A small network was shown many inputs. Here are its activations along a few directions, one row for each input.
Each table varies a few parts of the input and shows all the possible inputs, shuffled.
Descriptions start from the smaller parts, as in this example, which fits no table here: line(4) and (point or (values(2) and ring(5)) or line(11)).
Shared parts are said once, and a part with two or three values counts as separate values.
In the rows, zero is written as 128.

Other details of the inputs shift rows strongly along two fixed directions, in all tables alike. That doesn't count.

Table:
R1: [143 213 160 139 157  86 117  95  74 185 108 110 145 190  82]
R2: [ 40 142 178 165 107 189 112 161 131 149 104 130 171  64 161]
R3: [187 155  98 168  64 136 137 168 152  88 183 165  93  67  92]
R4: [ 63  73 118 141 161 176 103 153 154 133  94 155 161 104 140]
R5: [ 81  82 156  87 154 206 169  94 156 128  94  94 157 123 207]
R6: [ 92  83 103 107 144 136 130 131 171 132  90 119 134 105 174]
R7: [ 58  74 128 110 148 167 119 111 156 154  87 118 151 100 163]
R8: [ 70 129 203 110 145 177 134 174 162 144  93 107 125 117 184]
R9: [179 155  90 163  74 126 141 167 169  86 174 140  96  73 107]
R10: [160 188  90 158 189  66  99 120  80 157 109 124 161 208  60]
R11: [216 165  81 133  51  83 165 140 167  86 173 122  67  76 127]
R12: [130 185 108 159 159  74  93  91  46 172 102 124 178 179  81]
R13: [ 72 115 169 121 146 159 117 178 153 129 124 133 135 128 134]
R14: [198 134  45 128  78  81 156 129 164  94 152 117  87  86 133]
R15: [142 177 171  94 177  62 119 117  83 168 109 112 124 219 101]
R16: [ 89 129 203 116 129 176 132 137 137 152 119 111 117 112 152]
R17: [ 84 136 179 140 143 181 118 183 156 128 119 128 129 121 143]
R18: [140 149 133 131 149  50  91  67  35 162 123 130 148 207  82]
R19: [225 115  71  87  97 103 198  87 158  73 157 104  83 130 171]
R20: [195 127  52 133  66  95 151 104 148 106 168 122  87  74 109]
R21: [150 184 105 164 187  87  91 126  70 165 107 147 168 199  55]
R22: [139 169 183  98 164  78 115  90  67 175 126 111 125 206  82]
R23: [ 89  86 144 117 164 218 154 138 152 108 103 136 171 131 180]
R24: [ 42  73 123 134 132 167 105 119 132 141  89 132 170  83 166]
R25: [ 64 123 203 144 140 211 112 195 151 134 117 152 137 106 145]
R26: [174 138 139 141  48 128 140 129 119  91 188 134  76  69 124]
R27: [171 120 123 127  79 122 134 161 143  88 189 163  78  98  94]
R28: [141 143 132 137 179  72  87 109  64 159 118 155 144 220  67]
R29: [ 74  79 155 108 132 146 117 112 138 150 110 120 132 121 155]
R30: [ 63  75 110 136 168 164 107 151 162 132  91 135 162 112 147]
R31: [159 153 127 104 176  38 110  89  79 165 105 117 127 229 102]
R32: [159 118 131 121  51 108 136 125 118  93 191 137  84  77 116]
R33: [158  83  81 131  93 107 128 140 160  86 169 145  90 102 120]
R34: [223 110  66 110  62 119 184  61 115  58 185 120 102 102 148]
R35: [109 101 123 114 167 186 158 127 155 105 108 115 163 145 176]
Description of these inputs: ring(5) and (point or ring(6)).
Which other rows does R8 become when the ring(6) part takes its other values? List them by row number.
Answer: R6, R11, R14, R15, R31
A walk changes only the ring(6) part. It starts at R7 and steps to R29. List the rest of the walk in order.
Answer: R22, R16, R1, R20

Table:
R36: [130 122 146  97 153 113 131 103 117 146 116 118 120 166 133]
R37: [ 87  97 156 129  92 186 137 153 163 117 138 131 120  62 159]
R38: [133 114 127 130  84 128 133 149 147  99 161 135 101  85 136]
R39: [ 96  67  94 129 104 171 139 133 175 105 126 128 132  63 170]
R40: [128 122 138 114 118 130 140 108 124 132 126 114 120 122 148]
R41: [139  97 126 102 125 133 144 109 142 118 136 121 109 128 140]
R42: [133 147 122 135 140 115 118 121 117 144 125 130 134 143 103]
R43: [206 115  93 108  98 109 164 126 158  79 170 131  77 120 129]
R44: [116 136 156 132 116 157 135 155 144 122 133 130 123 110 142]
R45: [139 108  98 138  92 125 126 140 153 112 147 138 104  79 125]
R46: [174 106  99 115  63 128 167 126 161  79 170 120  82  74 154]
R47: [104 159 165 131 148 133 121 141 119 151 111 119 141 147 128]
R48: [178 136  88 138 102  90 129 132 133 109 159 135 100 120 101]
R49: [ 86 124 146 126 165 150 122 129 122 143  92 121 169 151 155]
R50: [177 155 103 141 134  62 105  98  74 140 145 141 121 174  64]
R51: [123  98 122 135  80 160 137 156 160  93 157 143 108  65 144]
R52: [140 151 119 138 145 124 125 133 125 135 123 132 136 145 108]
R53: [105 157 141 142 188 102  91 112  80 175  92 129 168 192  87]
R54: [167  99  62 129 100 127 149 120 156  89 150 133 114  89 136]
R55: [105 144 167 127 126 139 126 143 124 139 124 122 131 128 136]
R56: [213 173 104 129  94  68 136 101 102 119 167 126  85 136  83]
R57: [130 101 109 134  88 125 123 140 142 112 148 144 108  83 125]
R58: [ 92 103 130 132 105 172 137 168 179 114 127 130 123  68 160]
R59: [215 167  85 144 119  52 119 111  91 117 162 147  99 171  65]
R60: [128 169 152 133 154 113 115 113  94 159 116 121 140 166 100]
R61: [120 159 133 144 179 110 104 138 106 152 104 136 156 180  98]
R62: [109 117 123 142 134 139 114 144 128 128 125 144 141 121 119]
R63: [193 125  74 125  98  95 146  94 118  96 160 128 110 122 119]
R64: [195 127 106 100 110  88 154 111 134  98 162 121  83 146 122]
R65: [231 167  89 122 113  64 152  77  88 109 164 121  99 171  87]
R66: [ 96 136 163 133 150 126 103 123  96 154 116 133 147 153 112]
R67: [ 89 128 148 137 152 166 124 163 154 138 103 132 148 121 145]
R68: [ 95 131 167 105 201 143 124 118 112 158  85 116 162 198 138]
R69: [186 157  82 132 154  74 129  98  98 127 126 128 135 182  93]
R70: [175 169 125 137 119 107 135 131 120 122 147 128 108 143 104]
R71: [ 55 104 154 136 140 162 106 166 146 141 104 134 156 111 150]
R72: [111 123 145 137 119 147 124 155 138 119 134 138 126 112 135]
R73: [ 51  93 156 117 144 169 120 124 137 151  85 118 164 111 178]
R74: [ 87 156 162 121 198 107 106 102  73 176  75 110 186 209 128]
R75: [111  87  96 125 104 154 142 143 176 101 130 125 125  77 168]
R76: [124 129 110 143 141 131 116 143 132 129 124 138 140 128 111]
R77: [103 175 188 124 175 107 102 108  67 184  96 117 154 194 105]
R78: [114 109 120 122 134 128 126  97 114 136 117 121 145 133 139]
R79: [ 59  99 169 116 143 186 132 129 142 146  97 114 157 113 176]
R80: [ 79 100 142 132 115 171 128 155 168 131 116 131 130  75 158]
R81: [114 130 150 129 122 119 113 128 109 140 129 133 127 128 119]
R82: [131  91  87 124 101 132 140 117 155 108 132 127 118  83 150]
R83: [ 89 144 175 130 149 162 120 143 121 149 108 125 151 139 136]
R84: [116 144 148 135 136 152 127 141 132 134 121 125 135 126 129]
R85: [123 131 142 122 137 147 143 131 135 123 119 119 135 135 151]
What do these inputs look like to the network?
Answer: ring(5) and (line(4) or ring(6))
The inputs of R58 and R67 match in every part but the ring(5) part. If R48 is changed in the same way as R58 into R67, which row does it become?
Answer: R61
The inputs of R64 and R41 match in every part but the ring(5) part. If R46 is changed in the same way as R64 into R41, which row does it become?
Answer: R79

Table:
R86: [133 133 151 132 110 142 132 162 138 108 150 135 109 117 144]
R87: [ 64 152 199 129 160 135  95 134  90 174  99 120 155 149 126]
R88: [148 128 118 149 102 136 132 153 133  95 166 143 122 113 120]
R89: [118 169 160 131 151 117 114 122 102 160 104 112 134 146 110]
R90: [127 142 146 137  92 122 123 153 135 123 141 140 109  97 130]
R91: [105 158 171 117 153 139 140  93  85 162  93  98 164 165 162]
R92: [152 161 160 110 154 108 126 116  84 145 127 135 124 185 102]
R93: [143 161 126 124 141  56 112 117  93 152 118 127 126 181  95]
R94: [143 128  96 126 107 102 141 139 162 124 134 122 110 106 134]
R95: [164 124 119 135  92 116 129 104 112 110 172 141 103 119  99]
R96: [169 155 119  99 177  83 135 101 104 144 118 113 126 205  97]
R97: [ 67  99 166 127 181 145  97 113 105 169  85 135 169 167 129]
R98: [ 85 140 158 143 144 130  96 127  92 154 118 130 158 132 106]
R99: [141 109  80 136 109 124 118 123 138 119 131 130 114  88 126]
R100: [126  82 135 106 104 124 133 119 148 120 148 127 100 113 144]
R101: [150 159 131 140 102 121 134 148 151 129 135 130 110 100 128]
R102: [117 175 131 153 155 116 109 136 112 161 104 129 166 152 100]
R103: [190 146  95 131 119 121 156 121 131 104 158 136 111 129  94]
R104: [143 179 157 139 164 123 131 142 116 141 110 120 136 175 119]
R105: [151 105  80 120 102 129 155  80 126  96 125 120 137  99 166]
R106: [124 115 135 120 176 121 116 117  98 142 109 141 152 177 112]
R107: [121 108 111 115 114 118 130 129 157 131 133 113 110  96 140]
R108: [118 128 121 152  91 136 121 154 132 121 148 146 128  89 115]
R109: [ 91 123 150 115 147 102 105 121 102 158 111 117 132 152 120]
R110: [125 108  96 143  97 116 118 142 139 114 134 154 119  94 122]
R111: [146 103  92 122 137 141 143 129 155 107 129 138 124 118 130]
R112: [129 107 128 124 109 158 137 141 142 103 156 147 123 104 126]
R113: [164 114  84 136  93  86 114 106 108 111 155 141 101 109  98]
R114: [168 171 118 124 176  74 128 116 104 139 118 110 133 208 104]
R115: [137 118  82 146 115 124 125 144 150 123 122 138 129  96 131]
R116: [188 126  85 144 116  88 131 122 115  91 159 149 112 145 104]
R117: [124 114 160 119  98 144 131 127 132 123 150 133 101 108 138]
R118: [144 127 109 130  91 147 160  93 120 105 141 108 145  95 154]
R119: [146 133 139 115 120 159 153 145 156 116 133 132 104 115 141]
R120: [139 134 103 145  98 135 125 132 135 120 146 124 119  82 113]
R121: [147  98 125  94 119 120 139 133 147 104 151 131 106 131 135]
R122: [ 63  90 147 137 116 215 134 150 179 125 117 126 141  69 163]
R123: [  4 100 168 144 207 215 111 175 158 155  50 128 203 138 188]
R124: [ 64  65 146 108 125 190 140 146 193 132 108 112 126  81 184]
R125: [142 136 146 123 111 143 141 121 143 127 136 126  99 114 129]
R126: [129 136 123  97 144 106 142  78 100 139 107  96 146 168 160]
R127: [ 62  77 154 118 123 181 129 178 181 102 119 126 134  92 187]
R128: [188 164  93 151 118 111 144 135 129 100 158 131 119 136  99]
R129: [134 131 119 128 171 114 109  94 104 156 102 125 143 177 106]
What do these inputs look like to the network?
Answer: values(4) and (point or (values(2) and ring(5)))
Which other rows does R117 become when the values(2) part takes its other values? List them by row number.
Answer: R125
List by row number the other rows that have the values(4) part in common with R98.
Answer: R88, R95, R102, R103, R108, R112, R118, R120, R122, R128
Which other rows does R105 become when the values(4) part takes its other values? List them by row number.
Answer: R91, R118, R126
